Each row has a name. Each question is about the rows just above it.

futo: [104  90 183 107 137 150 167 161 101 115 114]
nafam: [183 134 121 183 137 140 121 166 103 112 185]
ruv: [ 91 134 145 166 106  94 117 103  70 147 103]
Gugo: [ 81 151 116 168 100 126 116 168 168 143 109]
nobif: [ 87 130  83 121 186 147 147 138 178  75  81]
risig: [111  95 141 148 111 112 111 175 130 111 141]
legas: [115  99  84 133  72 105 125 124 133 151  83]
kulat: [ 91 158 122 149 142 132  94  96 117 122 164]
Veza: [111  95 141 148 111 112 111 134 185 159 149]
Ruti: [111  95 141 148 112 112 111 175 185 159 149]
Times [111] occurs in risig:  4
How many times does Gugo hold [116]?  2
Count of [183] in nafam:  2
Count of [142] in Ruti:  0
Count of [122] in kulat:  2

Nim: [138 125 138 133 126 128 134 138 129 128 130 138 129 125 131 129 126]
Giku: [139  88 117 157 104 113 139 112 151 137 123 132 132 117 132 117 135]
tanu: [ 90 122 115 124  90 136 130 126 122 126 140  97  93 125 135 130 137]
Mir: [135 131 131 128 136 129 129 122 127 128 125 135 132 132 128 127 127]
lotag: [126 128 127 128 130 128 126 127 128 131 129 123 129 131 130 125 127]
mub: [122 140 128 119 133 134 123 133 121 128 130 126 127 128 131 133 127]
dut: [126 128 129 129 130 128 116 128 127 130 128 126 129 130 131 126 126]
Vete: [124 122 132 139 123 128 137 141 122 129 130 140 129 123 131 129 126]
Robu: [136  96 119 152 109 115 136 115 115 133 124 132 132 120 132 125 115]
Gute: [173 164 142 133 172 123 128  95 132 132 113 166 165 136 123 124 118]
Kure: [120 119 137 148 118 129 148 156 117 124 133 153 132 118 131 135 126]
Lun: [123 122 134 141 123 129 142 147 119 125 133 144 128 120 132 132 126]
Times [115] occurs in Robu:  4
Times [126] occurs in dut:  4
How many times does Nim hold [138]?  4
How many times does Kure hold [117]?  1
Count of [131] in Mir:  2
Count of [126] in tanu:  2

Les: [167  82  86 133]
Fem: [120 178 105 161]
giv: [120 166 105 161]
zugo: [178 100 100 178]
Lor: [100 179 100 100]
sogi: [ 85 129  85  85]
Count of [100] in Lor:  3
Count of [178] in zugo:  2
Times [179] occurs in Lor:  1
Times [85] occurs in sogi:  3

Vuvo: [ 80  74 128 130]
nak: [174 174 108 174]
Tigid: [157 117 127 186]
bas: [157 117 127 175]
meb: [ 96  91 155 144]
bule: [ 79 145 115 103]
gibap: [116  92 116 116]
vike: [170  73  73 133]
Zomi: [124 115  75 145]
vigu: [180 177 165 144]
boko: [167 167 166 167]
turo: [120 135  81  92]
How many times does bule hold [102]?  0
Count of [167] in boko:  3
Times [116] occurs in gibap:  3
Times [174] occurs in nak:  3
Count of [145] in bule:  1
Count of [115] in bule:  1

sis: [134 134 134 134]
domom: [117 117 119 134]
nikeb: [124 133 124 124]
Zedun: [136 158 111 123]
Porit: [121 135 126 131]
Bopi: [127 130 117 171]
How many times does Zedun hold [123]?  1
Times [124] occurs in nikeb:  3
Count of [134] in sis:  4
Count of [125] in Porit:  0
How many times does Porit hold [126]?  1
Times [123] occurs in nikeb:  0

mepu: [145 151 147 145 103 100 143 111 148 113 109 123 143 112 132 154]
datuf: [ 96 115 114 135 145 129 140 176 115 115  89 147 115 143  96 136]
rera: [111 146 111  85 158 166 111 146 111 142 162  84 112 147 153  89]
Bunor: [166 106 105 155 107 111 162 126 114 131 122 163 101 115 105 158]
lera: [121 116 147 112 165 171 102 134 110 140 173 121 109 150 154 115]
Bokif: [115 158 160 122 124 118 115 147 150 143  99 118 155 123 132 129]
How many times does datuf hold [115]?  4
Times [146] occurs in rera:  2

pupuf: [140 106 123 151  98 125 126 155 118 149 108 123 103 116 132  92 110 125
  77 151 119 149 123 116 165 109 124 142 126 141 145 100 153 160 145 170
 176 149 147 135 125 148 144 121 147  93 139 148 129 137 141 150 115 140
 142 123]
suma: [ 94 141 137 151 113 143 152 118 156  92 144 125 127 124 142 149 102 140
 144 143 133 123 131 149  99 125 122 121 121 112 124 143  92 118 137  92
 107 144 137 156 141 125 114 146 103 103 115 114 127 140 125 121 124 108
  96 125]
Zinub: [ 94 141 137 151 113 117 152 118 156 143 144 125 127 147 142 149 102 140
 114 143 133 123 131 149  99 125 122 121 121 112 114 130  92 118 137  92
 107 107 137 156 141 128 114 146 103 103 115 114 127 140 125 121 124 108
  96 148]
Count of [114] in Zinub:  4
Count of [143] in suma:  3
How many times does Zinub hold [95]?  0
How many times does suma hold [141]?  2
Times [124] occurs in suma:  3
Times [98] occurs in pupuf:  1
Count of [142] in pupuf:  2

kegil: [164 164 164 111]
gedod: [117 141 162 118]
sigus: [110 122 136 118]
minu: [163 161  84 161]
nuz: [ 96 122 171 137]
ped: [131 166 154 118]
roguk: [173 173 118 173]
libof: [138 112 112 112]
Biza: [155 151 172 154]
Lelu: [110 131 136 164]
Times [111] occurs in kegil:  1
How many times does Biza hold [154]?  1
Count of [112] in libof:  3
How many times does roguk hold [174]?  0
Count of [173] in roguk:  3
Times [160] occurs in minu:  0
Count of [164] in kegil:  3

ger: [113 167 117 166 131 113]
noke: [143 144  78 105 160 144]
lofer: [143 144  78 180 101 115]
mibi: [105 128 165 114 105 117]
Count of [105] in mibi:  2
Times [144] occurs in noke:  2

maza: [146 146  79  98]
sig: [103 173  98 173]
keme: [110 161 115 142]
zun: [ 93  98 132  93]
Gigup: [102 153 122 137]
Suve: [111 111 111 111]
gukim: [ 78 156  78  78]
How many times does zun hold [93]?  2
How many times does Suve hold [111]?  4
Count of [173] in sig:  2
Times [79] occurs in maza:  1
Times [77] occurs in gukim:  0

rifa: [125 126 146 123 126 114 146 149 131 146 140 136 125 115 141 131 146 146
 135 154 131 127 134 130 114]
Zovi: [122 141 136 115 128 130 113  97 123 113 134 123 117 130 151 103 127 124
 113 139 127 113 123 126 102]
pur: [124 130 113 116 130 174 120 130 120 128 120 119 131 150 130 121 125 136
 139 148 127 145 114 132 118]
didob: [137 113 112 139 128 107 137 124 133 139 138 113 140 140 135 137 128 148
 128 133 124 139 125 122 131]
podob: [127 119 127 135 134 144 119 120 131 130 110 121 119 128 132 126 129 142
 137 143 124 125 126 126 118]
Zaman: [124 120 116 135  91 170 121 131 115 166 131 127 121 128 139  91 121 118
 126 132 126 132 107 128  91]
salos: [119 115 123 142 132 161 119 123 121 138 118 128 129 124 124 110 132 121
 119 143 130 128 114 123 125]
Times [122] occurs in Zovi:  1
Times [146] occurs in rifa:  5
Times [121] occurs in Zaman:  3
Times [139] occurs in pur:  1
How many times does salos hold [115]?  1

Rilos: [135 161 138 131 139 153 109 142 134 153 153 160 174 148 135 105 131 106
 108 166 138 151 112 138 129 158 106 114]
bes: [151  94  92 152 154 104 145 106 102 103 152 111 108  99 103 159 116 163
 165 129 142 133 148  92 161 104 152 122]
med: [116 107 124 102 139 107 139 113  93 120 101 124 139 159 139 154 170 107
 125 118 116 115 168 101 112 132 107 107]
mev: [159  99 126 147 155  97 104 128 118 143 155 144 176 131 121 146 132 145
 102 172 164 164 169 119 142 119 161 100]
gezel: [158 113 111 165 157 130 127 126 141 126 161 123 125  84 124 112  81 113
 141 139 144 147 122 133 163 101 127 169]
Pego: [114  91 107 116 107  93 146 117 109 108 101 107 107 126 117 157 141 157
 137 108 114 109 167 114 103 115 160 119]
lugek: [101 150 117 102  94  86 102 124 110  90  90 129  94 136 117 130 142 131
  86  86  95  93 103 108 105 138 110 102]
Times [102] occurs in lugek:  3
Times [101] occurs in med:  2
How many times does med hold [139]?  4
Times [124] occurs in lugek:  1
How many times does Rilos hold [138]?  3

teled: [102 100 135  99 131]
Deta: [137  88 127 137  88]
dini: [145 167 145 168 145]
Rebod: [126 172 110 158 124]
nukev: [122 136 150 147 139]
kuviv: [126 168 126 138 126]
geteb: [110 111 110 101 111]
Times [144] occurs in dini:  0
Count of [111] in geteb:  2
Times [101] occurs in geteb:  1
How many times does dini hold [168]?  1
How many times does Deta hold [137]?  2
Count of [126] in kuviv:  3

kepi: [125 132 130 116 134 131 122 142]
vege: [109 149 176 125 115 104 108 162]
Paru: [101 110 133 130 133 133 110 177]
How many times does vege hold [115]?  1
Times [177] occurs in Paru:  1
Count of [133] in Paru:  3
Times [125] occurs in kepi:  1
How many times does vege hold [108]?  1
Count of [110] in Paru:  2

Rabel: [120 119 118 142 133 125 142 104 105 129 137 147 121 142 139 115 122 124
 106 125 134 116 110 141 145 144 108 139 148 131 125 125 144 151 126 131
 155]
guro: [100 104 149 127 147 150 139 141 127 135 104 108 140 141 130 121 120 108
 134 154 119 104 114 114 119 128 131 114 120 107 128 113 138 113 127 129
 121]
vovev: [124 145  96 104 113  90 124 114 131 135 148 167 109 114 113 123 147 148
 113  85 123 138 140 130 151 123 115 139 123 144 131 139 124 157 147 124
 143]
bomen: [100 104 149 127 147 150 139 141 127 135 104 108 140 141 130 121 120 108
 134 154 119 104 114 114 119 128 131 114 120 107 128 113 138 113 127 129
 143]
Vab: [166 148 105 132  94  95 148 128 148 132 132 154 116 106 111 141 152 152
 132  90 121 156 159 130 135 132 139 148 127 149 123 145 112 142 144 109
 127]
tudok: [166 155 105 109  94  95 107 128 148 132 155 154 116 106 111 159 152 152
 132  90 121 156 159 130 135 117 139 133 127 159 123 145 112 142 144 109
 127]
Count of [124] in vovev:  4
Count of [108] in guro:  2
How many times does Vab hold [132]?  5
Times [159] occurs in tudok:  3

tor: [127 142 139 145 133 105 140 142 147 130 141]
fos: [129 160 121 129 145  98 124 110 142 108 147]
Tik: [145  73 123 111  97 151 144 103 125 146 119]
Redi: [144 112 127 119 124 148 117 114 108 129 122]
Nen: [145  74 123 110  98 151 143 104 125 146 120]
zor: [125 141 144 150 132 107 141 138 152 143 136]
Sil: [124 112 127 119 124 148 117 114 108 129 122]
rek: [144  82 122 110 103 147 141 108 126 141 124]
nav: [113 148 134 138 141 111 114 111 111 125 141]
Pib: [127 142 139 140 133 105 140 139 139 137 139]
zogok: [145  98 119 110 113 127 136 113 137 129 143]
Count of [140] in Pib:  2
How many times does nav hold [111]?  3

poz: [ 77 132 133 132 132]
Kelo: [146 137  79 137 148]
bib: [163 147 163 147 147]
Veg: [ 80  80  80  80 131]
How many times does bib hold [147]?  3
How many times does Kelo hold [137]?  2
Times [132] occurs in poz:  3
How many times does Veg hold [79]?  0

luv: [146 125 169 138 139]
pup: [161 138 139 156 156]
savok: [128 171 131  98 158]
kub: [150 125 150 150 149]
Dekep: [150  95  95  95 111]
foped: [ 96 110 140 110 110]
Zar: [117 153  95  97 133]
Count of [150] in kub:  3
Count of [110] in foped:  3
Times [125] occurs in kub:  1
Count of [156] in pup:  2
Times [138] occurs in luv:  1
How many times does Dekep hold [95]?  3

bam: [ 98 118  98  98]
ronem: [166 118 171 172]
dorak: [112 118 114 172]
Besuf: [172 172 138 172]
sefes: [112 139 172 172]
How many times does bam hold [97]?  0
Count of [172] in Besuf:  3
Count of [138] in sefes:  0

divi: [128 133 132 126 120]
pipul: [127 138 127 127 127]
lod: [143 133 114 127 125]
Boniz: [133 133 144 133 133]
How many times does Boniz hold [133]?  4
Count of [128] in pipul:  0
Count of [128] in divi:  1
Count of [133] in lod:  1

digon: [116 179 181  92 139]
rili: [103 172 174  98 142]
bitog: [178 178 178  95  95]
zame: [105 173 175  97 141]
zav: [108 174 176  96 141]
miti: [110 179 177  96 140]
punat: [113 178 179  93 139]
How many times does rili hold [104]?  0
How many times does bitog hold [178]?  3

puv: [ 98 161 161 118 161 118]
remim: [150 119 119 119 162 117]
geke: [ 87  87  86  87 120  87]
Times [119] occurs in remim:  3
How many times does geke hold [87]?  4
Times [98] occurs in puv:  1
How many times does remim hold [161]?  0
Count of [161] in puv:  3
How many times does remim hold [162]?  1

Kes: [180 177 170 177 179  77  78 119  80]
buz: [176 177 179  81 179 179 179 177  80]
Zagum: [176 177 173 177 179 177  78 119  80]
Rovis: [177 177  97  97 177 177 177 176  97]
Bukug: [ 79  82  79  79  80 177 146  80 178]
fonol: [ 86  80  77 178  76 175  99 175 167]
muzar: [176 177  77 177 179  77  78 119 178]
Times [177] occurs in Rovis:  5
Count of [176] in Zagum:  1
Count of [79] in Bukug:  3
How many times does Zagum hold [177]?  3
Count of [179] in buz:  4
Times [178] occurs in buz:  0

Volom: [169 168 146 123]
Rosi: [133 133 114 133]
bipak: [128 160 172 158]
muda: [122 112 118 128]
tuzi: [108 112 108 108]
lozir: [114 124 129 124]
tuz: [108 114 133 151]
Benon: [109 128 118 108]
Count of [107] in tuzi:  0
Count of [133] in Rosi:  3
Count of [108] in tuz:  1

kupus: [146 134 146 171 133]
Bolit: [133  90 137 162 152]
zil: [135  79 129 181  82]
buti: [133  90 162 162 133]
How many times does buti hold [133]?  2
How many times does kupus hold [134]?  1
Count of [152] in Bolit:  1

lok: [134 111 119 159]
fir: [123 119  85 147]
lis: [123 150 156  83]
Bebad: [158 158 111 112]
pif: [135 135 135 136]
fezuk: [ 95  98 111  98]
ridud: [109 109 109 134]
Ril: [122 151 157 121]
Zev: [123 150 156 120]
Vedug: [108 125 125 125]
How many times does Vedug hold [126]?  0
Count of [135] in pif:  3
How many times does fezuk hold [95]?  1
Times [125] occurs in Vedug:  3
Times [158] occurs in Bebad:  2
Times [109] occurs in ridud:  3

Lela: [150 134 113 109 141 124  89 114  99 119 132 129 118 138 124 159 140 148
 127 113 148 122 124 121  99 129 143 110  85 106 133 118 132  99 138 135
 120 141]
zuk: [139 136 140 119 134 138 119 107 128 137 126 124 116 122 136 142 134 131
 133 121 134 137 136 119 124 109 132 120 111 131 127 125 125 123 139 134
 115 132]
saz: [153 140 160 105 142 132  96  95 110 132 129 125 109 128 132 157 143 145
 132 109 142 132 132 146 108 110 142 107  83 117 130 146 128 106 146 139
 109 139]
Gona: [140 135 139 126 131 126 110 121 111 114 130 125 126 128 119 149 131 133
 128 122 142 125 120 126 125 138 133 123 105 121 138 133 128 107 127 130
 123 133]
How many times does Lela hold [148]?  2
Count of [125] in Gona:  3
How many times does Lela hold [113]?  2
How many times does saz hold [132]?  6

reve: [130 130 126 148 130 130 130 129 148]
Tokom: [126 130 127 131 128 130 127 129 128]
Riz: [127 130 126 131 130 130 127 129 129]
Vuvek: [147 183 147 183 147  99 152  82 117]
Times [126] occurs in Tokom:  1
Times [147] occurs in Vuvek:  3
Times [148] occurs in Vuvek:  0
Times [130] occurs in reve:  5
How many times does Vuvek hold [146]?  0

nebuf: [142  78 138  92 148 142 138 100 138 138]
Gare: [123 126 126 126 131 105 144 172 144  96]
kip: [159 161 139  92 148 145 160 159 145 145]
Count of [138] in nebuf:  4
How many times does kip hold [145]?  3
How many times does nebuf hold [91]?  0
Count of [123] in Gare:  1
How many times does Gare hold [144]?  2
Times [159] occurs in kip:  2
Times [160] occurs in kip:  1

susat: [117 117 132 161 132]
Ledel: [160 160 157 160 160]
sakez: [181 150 127 106 149]
Dos: [135 135 135 136 134]
Count of [117] in susat:  2
Count of [161] in Ledel:  0
Times [134] occurs in Dos:  1
Times [136] occurs in Dos:  1
Times [160] occurs in Ledel:  4

Pesud: [103 103 116 116 116 124]
davob: [147 112 139 156 126 126]
mube: [119 140 128 121 126 113]
Relan: [130 101 127 104  72 113]
nal: [136 102 138 135 156  75]
Sope: [130 120 100 108 121  76]
zavom: [130 143 124 122 153 103]
gobem: [129 125 125 125 125 129]
Lupi: [125 125 150  87 100  80]
Mase: [150 117 140 122 134  98]
rapad: [151 142 103 124 132 107]
Times [87] occurs in Lupi:  1
Count of [103] in Pesud:  2
Times [125] occurs in gobem:  4
How many times does gobem hold [124]?  0
Count of [142] in rapad:  1

Gim: [134 118 103 105 108 123 133 120 108 140 146 119 141 125 146 121 139 135
 103 112 145 130 136 102 142 101 136 136 131 147 124 135 113 150 118 112
 115 133 129 128 141 149 135 130 117 120 124 111 118 131 133 150 127 107
 138  82 139]
vun: [131 120 137 123 108 127 133 140 116 132  97 114 140 133 124 159 132 144
 119 131 163 125 132 158 126 123 135 128 119 112 106 117 128 121 142 128
 133 140 139 132  85 136 133 126 125 158 112 128 116 152 123 142 121 143
 103 157 133]
Borol: [134 118 103 105 108 123 133 117 108 140 146 119 141 125 146 121 139 135
 103 112 145 130 136 102 142 101 136 136 131 147 124 135 113 150 118 112
 115 133 129 128 141 149 135 130 117 120 124 111 118 131 133 150 127 107
 138  82 139]
Count of [133] in vun:  5
Count of [115] in vun:  0

Situ: [173 119 131 114 104 116]
tokod: [ 99 104 132 142 110 121]
bogak: [173 114 119 114 114 118]
zavik: [122 136 105 117 125 123]
pinam: [132 114 136 128 112 124]
How many times does bogak hold [114]?  3
How many times does pinam hold [111]?  0

sugi: [126 138 132 130]
vona: [118 132 137 126]
Ronef: [97 97 97 97]
How many times does Ronef hold [97]?  4
Count of [137] in vona:  1
Count of [126] in sugi:  1
Times [98] occurs in Ronef:  0
How many times does vona hold [132]?  1
Times [118] occurs in vona:  1

